These are the activations of a small neural network, seen along a few directions. Each row is one input.
In each table, some parts of the input vary, and every possible input appears once, in random order.
Descriptions start from the smaller parts, as in this example, which fits no table here: one of 6 places along a line, together with either a single point or one of 9 places along a line or (one of 3 separate values, together with one of 8 places around a ring).
Shared parts are said once, and a part with two or three values counts as separate values.

Other details of the inputs shift rows strongly along two fixed directions, in all tables alike. That doesn't count.

Table:
x1: [ -9 -13  14  28   7  -4   6  18 -28  17  28]
x2: [-28 -23  19  24   5  -3   0  11 -11  31  13]
x3: [24 41 23 -9 64  7 14  0 23 19  2]
x4: [  3 -13 -13  35 -55 -39   9   0 -17  14 -12]
x5: [ 15  15 -15 -23  -5  33  -5   7  16 -49 -21]
x6: [  8   2   2  18 -45 -38   4  12 -20  13  -5]
x7: [ 16  32 -26 -37  11  36  -6  -6  23 -61 -18]
x8: [ -1 -14  19   8  26 -20  30   9  -8   2  -4]
x9: [ 18   8 -26   6 -47 -10  -6   1 -11  -9 -20]
x10: [-15 -12 -23   1 -40  -2 -26 -11 -10 -14  -9]
x11: [ -6 -24 -14  -7 -54  17 -46  -5  -6 -29 -15]
x12: [-27 -11   4  26  -8 -11   7 -12  -5  28  13]
x13: [ 30  24  34 -24  77 -10  14   1   5  22   3]
x14: [ 26  32 -23 -33 -12  13 -14  -2  22 -26 -15]
x15: [-11  15  -2 -46  86  15  12 -10  12  10  11]
x16: [ -1 -18   6  -8   8   7 -18   5   0 -11  14]
x17: [  0   9 -29 -51   9  49 -41 -13  19 -40 -20]
x18: [  0 -26  24  28 -39 -28  17  15 -29   0  -4]
x19: [ 10  14  30  33  11 -32  14  11  -9  33   4]
x20: [18 32  7 -6 12  2  9  2 13  9  1]
x21: [-18 -17  -8   3 -39   4 -27  14  -9 -24   3]
x22: [ 12  -3  23   4  -2 -40  20   6 -18  33   9]
x23: [-32 -26  12  34 -36 -16  -6  18 -16   9  20]
x24: [-31  -9   6  21   3 -22  15  -4 -13  28  18]
x25: [-19  -3  13 -11  51  21   7  -5  17  26  14]
x26: [-26 -28  18  17   8 -16   2   6 -17  34  11]
x27: [ -3 -23 -18 -11 -54  14 -43 -12  -2 -29 -15]
x28: [-18   2   3 -11  26  28  -6 -11  14  11   5]
x29: [  9  15   3  15  12 -10  29  -1   2  34   4]
x30: [-17 -13   4  -6   9 -16   4 -13 -14  13  11]
x31: [-12  -9 -10  22 -42  17 -25   7   6 -21  11]
x32: [  1   5 -21 -21   3  39 -33   5  23 -40   5]
x33: [-11 -10  13  34   5   1   8  16 -20  18  32]
x34: [ 10  29 -20 -18  -3  31   1  -7  20 -51 -14]
x35: [  0   1   3  31  -1 -26  33  -5   2  38   5]
x36: [  7   9 -24  -1 -51   4 -12   2 -10 -56 -23]
x37: [ 13   0 -21  -5 -65   2 -19  -7 -11 -61 -23]
x38: [  9  11  14 -33  88  17  33   0  27  -8  -1]
x39: [-32 -21  26  32  11  -3  10   8  -8  43  19]
x40: [-27 -28   2  33 -47 -10 -14   2 -13  13   4]
x41: [ 18   5 -44  10 -67   0 -22 -18  14 -30 -32]
x42: [ 10   9  20  16  -3 -35  15  15 -19  28   3]
x43: [ 18  19 -23 -34   8  43  -4 -12  38 -59 -24]
x44: [  3   7   7   6  -3  15  17   9   6 -14  -6]
x45: [ 29  32 -31 -33  13  26  -3  -8  23 -19 -18]
x46: [ 10 -13   3  29 -47 -38  13   0 -28  24  -3]
x47: [-17   4  13 -26  70  23   5  -6  15  23  12]
x48: [-22  12   3 -12  53   9  19 -13  12  22  18]
x49: [  7 -24   0  34 -42 -44  10 -12 -18  25  -9]
x50: [  7 -15  -8  11 -42  12 -25   4 -20 -24  11]
x51: [ 21   7   3 -32  62  -7  26 -13  14  21   1]
x52: [ 16  33  16 -24  64   1  31   1  22  30  12]
x53: [ 15   2  28  10  -4 -38  14   8 -20  29   6]
x54: [-10  14   0 -41  88  23   9 -14  24  16  12]
x55: [ -2   0 -14  27 -44  26 -18   5  -7 -22  15]
x56: [ 11 -17  10  -8   3 -10  12  -4  -1 -21 -11]
x57: [  0   2 -31 -42 -10  50 -50  -2  17 -47 -23]
x58: [-23 -31  27  12   5 -18   2  -6 -22  36  12]
x59: [  2 -16  -7  40 -40 -43  12  -5 -17  25 -13]
x60: [ 24  26 -34 -25  15  26  -3 -24  39 -16 -23]
x61: [-22 -31  29  11   5 -20   3  12 -19  21  24]
x62: [ 13   4 -34  13 -58  -8  -9 -10   8 -18 -21]
x63: [ 19  34  21 -23  69  -3  24   7  15  26  10]
x64: [  0  -6  22   6  22 -10  28  21 -15   6  -2]
x65: [ 14  11  25  26   4 -35   7  13 -18  24  -4]
x66: [-11   7 -17 -25  -4  43 -27   1  26 -37   3]
x67: [  4  -2 -25 -42  -2  23 -32 -26  11 -29 -11]
x68: [-17 -24  14  24  -1 -13  -5  19 -16  12  21]
Description of these inputs: one of 4 places along a line, together with either one of 3 separate values or one of 6 places along a line or one of 8 places along a line.
Changing only the place on the line of 4 turns x23 into x61. The same change can be made to x33. Which row results?
> x50
Changing only the place on the line of 4 turns x44 into x18. The same change can be made to x35. Which row results?
> x51
A walk changes only the place on the line of 4. It starts at x52 and steps to x14. List the rest of the walk in order.
> x6, x22
Which other rows does x5 become when the choice among 3 separate values takes its other values? List them by row number.
> x7, x38

Table:
x69: [-22   8  12  -4  30   5   0   2  -4  17  25]
x70: [ 24  16  -9 -41  25  17 -13 -15  10 -20 -20]
x71: [-10   7  -3  12  21   0  20 -13  18  34  -4]
x72: [  8  15  -8 -28  22  34 -22  -3  33 -16  -6]
x73: [ -7 -12 -14 -23 -16  24 -21   2  -2 -34 -12]
x74: [  3 -25  -9  21 -80 -22 -30  -3 -17  -7 -15]
x75: [  9   8   7  16  -8 -16   2   0 -18  18   8]
x76: [  5 -18  11  10 -12 -17  -5   2 -11  20   6]
x77: [-12 -23   9  19   2 -12   6   6 -13  -2   2]
x78: [-12  -4   2  10   3  -3  -4   2  -1  18  23]
x79: [  8  -4  16  20 -14 -13  -5   9  -1  24   0]
x80: [ 10   9 -13  -5   1  31 -17   7  17 -38 -13]
x81: [  2   4  16  -7  31 -23  27   0  -3  10  -1]
x82: [  7   4 -24  26 -80 -26 -10   7 -22 -11  -7]
x83: [-15  -4   9   2  23   9   9  15 -13  13  23]
x84: [-23  -8  19  -8  32   0   3  -1  -5  18  17]
x85: [  0   8 -32 -36  25  24  -5 -29  29  -9 -20]
x86: [  3  12   4  17  -9 -23  17   6 -11   6  10]
x87: [ -9 -22  -9  11 -45  -3 -24  -4  -4  -8   2]
x88: [  1  20 -44 -17  -6  29 -12 -24  24 -13  -8]
x89: [-12  -5  20   7  23  11  10  19  -4  14   8]
x90: [ 21  27 -12 -12 -15  10  -6   2  18 -34 -21]
x91: [ -6 -17  11   9  29  -1  11   8  -7   2  11]
x92: [  5  -1   2  -3   2 -28  16   3 -11  12  -8]
x93: [ -7  -5   3  21   9  -1   6  11 -10   1  18]
x94: [  0  -3 -18 -32  -1  21 -29 -13  18 -26 -10]
x95: [-18 -26  11  12 -10  -2   3  12 -21   6  10]
x96: [ 1  7 13 10 18  0 27  4  0  5 18]
x97: [ -4 -15  16  17 -12 -15  21   0  -8  -1   0]
x98: [ 13   7  17  21  -9 -14   4   3  -8  19  -7]
x99: [  6  -2  -5  11 -40 -19   2   0 -10 -17  -9]
x100: [  9   3   7  -9  29 -21  24   5  -7  20   3]
x101: [ -7  18  -8 -20  -4  32 -29  -2  19 -27 -10]
x102: [ 18  18  -6 -11  -8  29  -1   0  25 -38 -16]
x103: [ 23  21 -18 -38  21  29 -23  -5  19 -14   2]
x104: [ 2 -7 18  4 21 -3 27  1  0  3  9]
x105: [-14 -22 -32  33 -82 -12 -13 -20  -7  -2 -16]
x106: [-26  -9  17  -9  25  -5   0  -3  -5  14   9]
x107: [ 13  19  10  -1  27 -15  23  12   4  21  -5]
x108: [ 12   0  18  -4  31 -11  11  -4 -10  22   3]
Changing only one part turns x79 into x74. The same change can be made to x89. Which row results?
> x73
Changing only one part turns x102 into x97. The same change can be made to x101. Which row results?
> x106
Describe the family of inputs behind these rows.
> one of 4 places along a line, together with either a single point or one of 9 places around a ring
Which other rows does x92 become when the place on the line of 4 takes its other values? List them by row number.
> x82, x100, x107
Which other rows agree with x86 in the place on the line of 4? List them by row number.
> x69, x75, x78, x82, x83, x88, x93, x96, x103
A walk changes only the place on the ring of 9. It starts at x87 and steps to x84. List the rest of the walk in order.
> x95, x91, x104, x99, x100, x108, x76
Which other rows does x85 become when the place on the line of 4 takes its other values? List them by row number.
> x71, x88, x105

Table:
x109: [ 11  15 -30  -4 -55  12 -29 -14  16 -18 -26]
x110: [ 15 -12 -15  -9 -54   3 -26  -2  -5 -47 -29]
x111: [ -3 -12   8  13  13 -20  25  -6   1  17  -8]
x112: [ -3 -10  27  29 -20 -35  -2   9 -23  34   7]
x113: [ 6  5 10 20 11 -7 16 11 -5 15 17]
x114: [ 13  -2 -15   5 -56  17 -14   3   6 -53 -22]
x115: [ -7   7  13  15   9 -11  24  11 -11   5  14]
x116: [  4   1  -3  10  11 -15  18  -7  -1  32   6]
x117: [-17  -8   4  30 -15 -38  27  -2 -17  30   4]
x118: [ 11   0  16  -9  43 -14  13   4  -9  28  15]
x119: [ 23  45  -2 -50  72  48  -7   2  42 -19  -2]
x120: [ -6  18 -10 -52  79  66 -12   1  32 -25   8]
x121: [ -5  -4  13   0   8 -24  13   6 -20  11   7]
x122: [-13 -23 -23 -12 -57  19 -49  -2  -3 -38  -7]
x123: [-30 -20   6  13  12  -2   4 -14  -2  28  17]
Describe the family of inputs behind these rows.
> one of 3 separate values, together with either a single point or one of 4 places along a line
Changing only the choice among 3 separate values turns x121 into x115. The same change can be made to x112. Which row results?
> x119
Which other rows agree with x116 in the choice among 3 separate values? List them by row number.
> x109, x111, x117, x123
